These are the activations of a small neural network, seen along a few directions. Each row is one input.
Each table varies a few parts of the input and shows all the possible inputs, shuffled.
A made-up example of a description, with smaller parts first: one of 3 separate values, together with either a single point or one of 11 places along a line or (one of 4 places along a line, together with one of 5 places around a ring).
Shared parts are said once, and a part with two or three values counts as separate values.

Rows:
R1: [ -2  15   4 -17 -20  -3 -10  25 -10   3 -36   7  18  28  26]
R2: [ -8  12 -31  10  23   2  -7 -43   6   8  32   1   2 -16 -22]
R3: [-61  12  -3   6   5 -14   4  13   6  15  -6 -10   5 -14 -21]
R4: [-46 -35  36  -6 -24  21  16  16  22  11 -30  -7   0 -51 -20]
R5: [ 58 -22  23  22  30 -38  34  28  -6 -20   5   0 -37 -63  11]
R6: [  0  -7   1 -11   3  24   5 -23  15  -9 -11  -7  -4 -70 -39]
R7: [ 45  21 -20 -36 -11  -9 -18 -18 -16 -14   3   2  20  16  13]
R8: [ -6   9  -8 -11  18   7   0 -32   5 -10 -10 -14   3 -52 -39]
R9: [ -3  12  -2 -17 -30 -16  -7  24 -10  -1 -16  -1  30  34  26]
R10: [-12  19 -25  -5  22  -6  -3 -31   6  -2  12  -4  -5 -35 -35]
R11: [-57   7   4  18   1   1  -1  -6  10  27  27   4   9  20  -4]
R12: [  7   8  10   3 -18  -1 -10  25 -14   5 -17   6  -1  55  25]
R13: [ 47  17 -17 -28  -2  10 -11 -20 -15  -8 -18  11  14  13  17]
R14: [  9 -32  37  37   9 -42  36  65  -7  -4 -13  -4 -26 -42  25]
R15: [ 13  -5   8  14  -6   0 -10  33  -5  -2   0  13 -14  76  36]
R16: [-55   7 -11  24   2  -8  -2   0  11  23  10  -5   7  -1  -9]
R17: [ 61  -2 -12   2  11  14 -11 -11 -14 -12  20  15 -15  61  26]
R18: [  0 -30  15 -18  -8  32  14 -26  19  -5 -12   0  -6 -71 -34]
R19: [-55  -2  11   5  -3   1   7  10   6   5 -28 -20  10 -33 -22]
R20: [ 56  -1 -13  -5   6  -6 -17  -8 -13 -17  44  10 -11  69  24]
R21: [ 11 -10   7  10 -14 -11  -9  30 -13  -2  23   2  -1  85  36]
R22: [ -8  11 -20   8  20  15  -2 -49  10  10  48   9   5   4 -16]
R23: [-47 -16  20   2 -14  17  12  18  18   8 -30 -17   3 -50 -21]
R24: [ 54  11 -14  -6  -3  11 -11 -18 -13  -8   1  11  -6  38  15]
What is each input in this table made of?
> one of 2 separate values, together with either a single point or one of 5 places along a line or one of 6 places along a line
The inputs of R21 and R20 match in every part but the choice among 2 separate values. If R15 is changed in the same way as R21 into R20, which row does it become?
> R17
Which other rows does R16 become when the place on the line of 6 takes its other values? List them by row number.
> R3, R4, R11, R19, R23

Rows:
R25: [-35 -27  33  14 -13   8   9  34   8  -2  -6 -12 -14   0  -3]
R26: [  7  13   4   7  -5 -15 -12  24 -18   4 -13  -5  16  43  32]
R27: [ 15 -16  -5 -18  14  -7   1  -9  -7 -19  13  -7 -13 -21 -18]
R28: [ 46  -4  -9  -2  -6  24  -7 -24   7   0  29  12  -1  13  12]
R29: [-88  25 -38 -30 -23  27 -26 -60  32  23   3  -6  54  14 -44]
R30: [-35   7 -21  65  52  -8   3 -44  22  12  47   1 -16   0 -27]
R31: [ 32  -6 -24  -3   0  -6 -11  -2   0  -6  22  11  -4  10   7]
R32: [ 18  15   1   0  -3 -26  -2  17   4   0  21  11   0  10  20]
R33: [-10   1  15   2 -13   4 -10  29  -9  10 -24   2  -6  62  19]
R34: [-20 -19  25  14 -19   2  -4  31  11  11   1  11 -13  32  25]
R35: [ 31  15 -27 -17   6  -2 -17  -7 -20 -18  -4   7   0  40   8]
R36: [-27  -5  11   8   1  -2  17  20   1   7 -31 -13  11 -52   4]
R37: [ 31 -15  12 -17   9  23   3 -30  -3 -11  21  -4 -10 -19 -15]
R38: [ -3 -10  14  15  -6 -20   1  24   0   7  13   7   8  15  36]
R39: [-42 -18  15  11 -16  21  20  33   7  15 -39  -2  -6 -28 -18]
R40: [ -3  14  -4  -4   0 -15  18   5   1   6 -25  -4   0 -56 -19]
R41: [ 22  -3   7 -16  10  30   4 -41   6  -5 -16   9  -3 -48 -23]
R42: [ 41  20  -9 -22   7  28 -12 -30 -10 -18   3   9   2  43  17]
R43: [ 11  -3 -16  -7   5   2   0 -16   4  -7 -23   0  -4 -54 -24]
R44: [  4   3  11  -8   5 -26  15  12  -3  -9  12 -12  -7 -24 -10]
R45: [-16 -21  15  16  -6 -19  20  22 -10   2   3 -17   3 -19   2]
R46: [ 22  35 -10 -10  -2 -21 -10  13 -22  -4  -5   4   5  39  16]
What is each input in this table made of?
> either one of 2 separate values or (one of 4 places along a line, together with one of 5 places along a line)
List by row number the other inputs of the same sort as R29.
> R30

Rows:
R47: [ -5 -18  13   4   6  -2  16  13   7  -3 -19  -5 -11 -58 -15]
R48: [-30   2   9  15 -21 -13 -10  43  -7  16  -6   5   9  73  36]
R49: [-84 -12  26  16 -16  -3  12  37  11  22 -25 -14  12 -14  -7]
R50: [ -2 -23  22  17   9 -10  27  15   6  -1  -3  -9 -19 -60 -12]
R51: [ 48  -8   9  13   4 -20   5  23 -11 -12  15   8 -20  30  32]
R52: [-28   3 -10  -2   7  21   0 -35  14   6   0  -4   6 -41 -35]
R53: [-20  -3   0 -17  -5  15   5 -17  11  -2 -11 -10   9 -45 -27]
R54: [ -8  -4   8 -10  -3   5  15  -1   6  -3 -23  -8   2 -52 -17]
R55: [ 45  -2   1  -1   2 -10  -5  20 -12 -16  -1   9 -13  34  28]
R56: [ 42   9  -4 -10  -6  -4 -11   7 -13 -11  -5  10   2  39  29]
R57: [-29   9 -18   1  16   7   2 -39  11   9  20  -6   6 -41 -38]
R58: [ 21  17 -20  -7   3  12 -20 -25  -6   2  18  10   6  45   6]
R59: [ 31   9 -10 -17 -10   4 -18  -9  -9  -9   7   7   8  45  18]
R60: [ 17  22 -25  -2  12  -1 -18 -33  -8   2  34   6   5  45   2]
What is each input in this table made of?
> one of 2 separate values, together with either a single point or one of 6 places along a line
The inputs of R58 and R52 match in every part but the choice among 2 separate values. If R51 is changed in the same way as R58 into R52, which row does it become?
> R50

Rows:
R61: [-26 -13  12  17  11  -6  15   9  10   4  -6  -8  -6 -52 -16]
R62: [ 11  10   0   2 -13 -13 -13  21 -13   2  11   6   7  72  34]
R63: [ -4 -25  15   7  -3  -8  18  13   5  -1 -13  -8  -7 -56 -10]
R64: [-56   0  -1   2   0  10   7  -6  12  16 -13  -8   9 -32 -27]
R65: [ 41  21 -16 -13  12  -4 -16 -32  -9 -15  19  -2   8   7   0]
R66: [ 29   3   6   5  -6 -10  -6  27 -20  -7  -6   3  -2  59  38]
R67: [  7 -23  23 -11  -8  -1  21  20   8 -10 -20  -4  -7 -54  -4]
R68: [ -8   6  -7   1 -12  -9 -19   9  -3   9  25  11   9  73  26]
R69: [-44  -1  10  14  10   0  15   1  10  14  -9  -8  -3 -40 -23]
R70: [-56   4  -3  -8 -14  16  -5  -8  14  10 -19 -12  17 -25 -29]
R71: [ 46  -5  10   8  -2 -12  -1  36 -14 -11 -12  12 -21  46  37]
R72: [ 38   8 -24  -7  20  12  -1 -41   3  -8  33   8  -7 -11 -12]
R73: [ 22  14 -25 -16   6  25 -15 -48  -1  -3   9   9   5  14 -13]
What is each input in this table made of?
> either one of 3 separate values or one of 4 places along a line or one of 6 places along a line
Start at R67 and move only the place on the line of 6, one step at a time. The first step leads to R63. Which rows follow, in order?
> R61, R69, R64, R70
Start at R68 and move only the place on the line of 4, one step at a time. The first step leads to R62. Which rows follow, in order?
> R66, R71
